These are the activations of a small neural network, seen along a few directions. Each row is one input.
In each table, some parts of the input vary, and every possible input appears once, in random order.
Descriptions start from the smaller parts, as in this example, which fits no table here: one of 4 places along a line, together with either a single point or one of 9 places around a ring or (one of 3 separate values, together with one of 5 places around a ring).
Shared parts are said once, and a part with two or three values counts as separate values.
(in the rows, 128 means zero)

Other details of the inputs shift rows strongly along two fixed directions, in all tables alike. That doesn't count.

Table:
x1: [132 122 185 152 105 111 102 111 109 140 147]
x2: [ 88 105 125 129 126 135 128 114 142 111 135]
x3: [219 161 177 158 115  99 126 155  90 184 119]
x4: [ 87 109 133 121 122 137 118 113 132 110 141]
x5: [103 117 123 129 129 131 137 124 130 126 132]
x6: [209 163 189 162 110  99 106 142  97 160 124]
x7: [ 87 104 130 122 127 139 118 115 138 108 133]
x8: [ 93 116 127 121 118 135 116 110 133 119 147]
x9: [134 129 166 142 111 119 106 116 122 127 139]
x10: [ 92 111 123 119 123 143 110 112 140 111 141]
x11: [140 128 158 133 114 123 106 125 113 139 139]
x12: [117 117 144 138 132 126 116 126 125 126 126]
x13: [100 117 102 119 140 140 145 131 145 113 118]
x14: [150 149  91 115 143 136 151 154 137 134 108]
x15: [135 130  99 111 151 126 140 105 136  96 122]
x16: [ 94 112 133 130 118 131 122 110 140 111 140]
x17: [132 120 148 137 120 122 120 126 121 142 136]
x18: [ 87  99 146 133 119 129 117 110 131 117 143]
x19: [200 156 186 153 109 105 113 146  92 163 123]
x20: [ 92  96 148 128 123 132 107 114 126 127 141]
x21: [ 88 112 130 128 122 132 122 108 144 109 141]
x22: [141 138  72 107 161 127 165 117 144  99 112]
x23: [140 130 157 136 110 121 108 122 117 139 143]
x24: [ 95 106 146 131 129 135  93 112 128 121 140]
x25: [131 123 107 111 153 129 131 106 133  96 122]
x26: [140 142 108 125 127 126 153 141 132 130 122]
x27: [ 93 109 125 132 132 134 113 113 137 121 140]
x28: [110 122 108 124 133 135 136 126 142 124 129]
x29: [145 125 178 148 121 116  98 126 110 138 130]
x30: [142 123 176 139 108 121  93 121 110 141 144]
x31: [102 113 129 121 128 134 128 125 130 119 129]
x32: [154 147 135 132 119 124 121 132 128 137 131]
x33: [168 136 104 118 162 119 153 129 125 116 101]
x34: [ 91 113 124 119 125 143 109 112 141 111 141]
x35: [148 135 136 139 126 120 137 136 127 135 121]
x36: [108 117 106 116 136 136 140 133 133 130 124]
x37: [129 113 175 144 116 115 111 122 110 138 133]
x38: [140 144 108 121 133 134 143 142 135 123 116]
x39: [146 129 161 150 123 115 115 129 117 138 129]
x40: [150 160  70 112 148 141 154 157 139 129 107]
x41: [112 117 124 121 129 137 120 126 134 124 128]
x42: [156 156  90 122 133 128 156 147 140 136 116]
x43: [109 115 133 131 124 126 134 123 128 125 133]
x44: [ 91 115 122 121 119 138 113 108 142 112 145]
x45: [157 142 142 134 120 124 125 138 121 133 121]
x46: [154 130 167 145 120 114 120 136 105 151 123]
x47: [168 156  43  94 180 134 186 149 141 107  85]
x48: [239 188 153 152 120 102 126 164  99 173 111]
x49: [138 125 167 140 119 120 112 129 109 141 130]
x50: [168 142 138 130 126 122 128 150 113 151 118]
x51: [ 92 115 135 125 117 131 120 110 132 114 145]
x52: [119 138  84 116 133 137 151 133 148 122 125]
x53: [139 127 157 139 111 117 113 122 120 142 143]
x54: [ 93 108 136 124 128 137 116 117 137 111 132]
x55: [145 147  79 115 142 132 169 154 135 141 112]
x56: [ 99 124  76 113 153 145 146 138 146 120 115]
x57: [144 134 159 138 111 118 117 126 117 135 136]
x58: [116 133 105 120 126 136 141 128 142 113 127]
x59: [ 92  97 152 131 121 130 113 114 127 120 137]
x60: [150 148  81 119 140 133 164 153 140 137 109]
x61: [ 87 102 128 124 131 138 115 114 140 118 135]
x62: [110 122 108 115 134 138 142 136 135 119 121]
x63: [106 130 100 126 136 134 140 126 144 113 128]
x64: [ 94  98 147 131 122 132 104 111 131 123 139]
x65: [144 144  97 115 141 136 149 153 125 143 112]
x66: [110 122 132 130 119 125 132 120 130 123 137]
x67: [ 90 105 148 126 117 135 107 110 130 112 144]
x68: [ 96 114 143 131 126 135 103 112 131 111 140]
x69: [113 137  85 115 135 137 153 133 139 129 128]
x70: [103 123  91 107 140 143 143 136 138 123 123]
x71: [139 143  79 113 147 137 164 157 130 144 107]
x72: [219 183 129 138 122 111 148 166 105 171 111]
x73: [138 125 176 141 110 122  93 119 106 145 144]
x74: [149 151  95 120 131 126 157 146 132 140 121]
x75: [141 145 124 128 123 126 139 136 123 134 126]
x76: [166 151  49 103 174 127 190 141 143 109  92]
x77: [101 113 153 141 118 125  94 102 130 123 152]
x78: [145 120 169 145 118 117 114 129 115 138 125]
Each input here is: one of 6 places around a ring, together with either a single point or (one of 2 separate values, together with one of 6 places along a line).
- The inputs of x30 and x50 match in every part but the place on the ring of 6. If x25 is changed in the same way as x30 into x50, which row does it become? => x47
- The inputs of x14 and x28 match in every part but the place on the ring of 6. If x24 is changed in the same way as x14 into x28, which row does it become? => x27
- Change only the choice among 2 separate values in x19. List by row number the other rows that result. => x73
- Change only the place on the line of 6 in x5. List by row number the other rows that result. => x2, x18, x35, x39, x43

Table:
x79: [ 86 110 190 146  80 131  86 128 124 145 163]
x80: [139 109 126 122 157 121 130 102 136  84 119]
x81: [ 75 128  79 112 129 156 136 151 156 133 132]
x82: [ 95 138  38  89 164 148 161 110 156  86 127]
x83: [ 98 130  71  93 139 157 126 120 150 113 138]
x84: [129 119 163 148 100 103 134 105 124 116 146]
x85: [ 99 117  78 122 139 129 162 112 153  97 127]
x86: [185 159 100 135 141 116 188 170 124 158  86]
x87: [219 152 144 135 162 105 156 160 106 147  78]
x88: [118 128 130 137 110 131 152 161 119 157 124]
x89: [108  98 120 117 146 119 130  92 134  97 135]
x90: [223 184 162 160 112  96 122 135 106 157 129]
x91: [149 123 193 144 117 120  65 133 102 144 125]
x92: [ 82  76 161 125 139 124 112  93 121 119 135]
x93: [190 164 126 124 132 123 126 175 108 175 107]
x94: [106 154  78 110 107 153 153 140 154 125 141]
x95: [124 127 180 148  89 129  71 107 125 143 163]
x96: [127 103 166 138 140 129 100 133 105 133 116]
x97: [215 185  89 112 145 134 141 165 127 136  94]
x98: [111 149 118 131 107 124 141 110 140 109 150]
x99: [104 128  82 101 161 145 129  98 155  70 125]
x100: [112 106 116 119 143 139 129 142 115 145 120]
x101: [ 92  91 207 156  94 108 116 101 112 136 149]
x102: [ 86  95 156 146 116 134 107 130 120 146 142]
- Describe the family of inputs behind these rows. => one of 4 places along a line, together with one of 6 places around a ring
- The inputs of x102 and x86 match in every part but the place on the ring of 6. If x96 is changed in the same way as x102 into x86, which row does it become? => x87
- Start at x98 and move only the place on the line of 4, one step at a time. The first step leads to x90. Which rows follow, in order? => x82, x99
- Change only the place on the ring of 6 in x79. List by row number the other rows that result. => x84, x88, x94, x98, x101

Table:
x103: [220 164 154 178 156  80 140 147  83 202 118]
x104: [ 55 103 113 110 125 159  98 145 118 151 158]
x105: [198 146 227 177 118  98  90 133  91 113 106]
x106: [ 96 132 188 160  69 114 109 102 139 117 172]
x107: [ 98  61 195 146 108 130  99 112 111 145 134]
x108: [ 97 151  88 126 141 153 136 159 143 162 115]
x109: [ 91 106 146 127 126 140  61  77 166  81 163]
x110: [222 168 160 121 137 106 133 157  73 143  87]
x111: [ 92 102  76 101 149 149 180 156 166 127  92]
x112: [122 109 160 113 110 126  48  78 121 119 160]
x113: [ 94 141  77  89  96 146 176 140 137 124 157]
x114: [ 89 100 129 109 129 152  71  66 145  95 162]
x115: [153 140 146 123 125 129  78  96 144 121 138]
x116: [ 83 146  63 147 141 154 138 168 160 132 115]
x117: [ 62 131  96 137 136 154 119 151 156 136 133]
x118: [ 80  92  76 107 196 121 168  77 132  59 115]
x119: [240 179 186 154 139 100 131 166  91 131  89]
x120: [118 133  87  95 165 153 163 130 120  89  98]
x121: [ 98 124 143 129 116 135  86 146 104 174 145]
x122: [177 195  61 103 100 121 200 172 127 155 119]
x123: [131  70 152 149 157  92 153  96 118 138 117]
x124: [ 69 115  97  94 162 155 145 112 145  68 105]
x125: [155 153 173 147  70 115 132 122 106 150 158]
x126: [ 80 110 163 151 113 147  76 124 107 167 156]
x127: [124 117 164 154 113 127  54  84 152  91 152]
x128: [111  66 203 135 101 113  90 121 103 155 134]
x129: [ 91 131  59 121 140 104 204  89 151 103 148]
x130: [198 174  77  81 167 139 191 184  99 123  80]
x131: [ 84 152  75 110 102 143 179 127 165 114 138]
x132: [141 136  60  73 149 159 125 124 146 110 139]
x133: [112 152 113 150  85 127 153 133 157 108 143]
x134: [144 101 178 151 120 115 126 152 135 143 111]
x135: [188 151  71 141 144 127 198 202 150 141  63]
x136: [142  95 152 143 157  91  82  41 131 104 162]
x137: [226 132 170 127 119 107 149 189  86 192  98]
- Describe the family of inputs behind these rows. => one of 5 separate values, together with either a single point or one of 6 places along a line
- The inputs of x122 and x110 match in every part but the choice among 5 separate values. If x129 is changed in the same way as x122 into x110, which row does it become? => x118
- Change only the choice among 5 separate values in x105. List by row number the other rows that result. => x116, x127, x133, x135
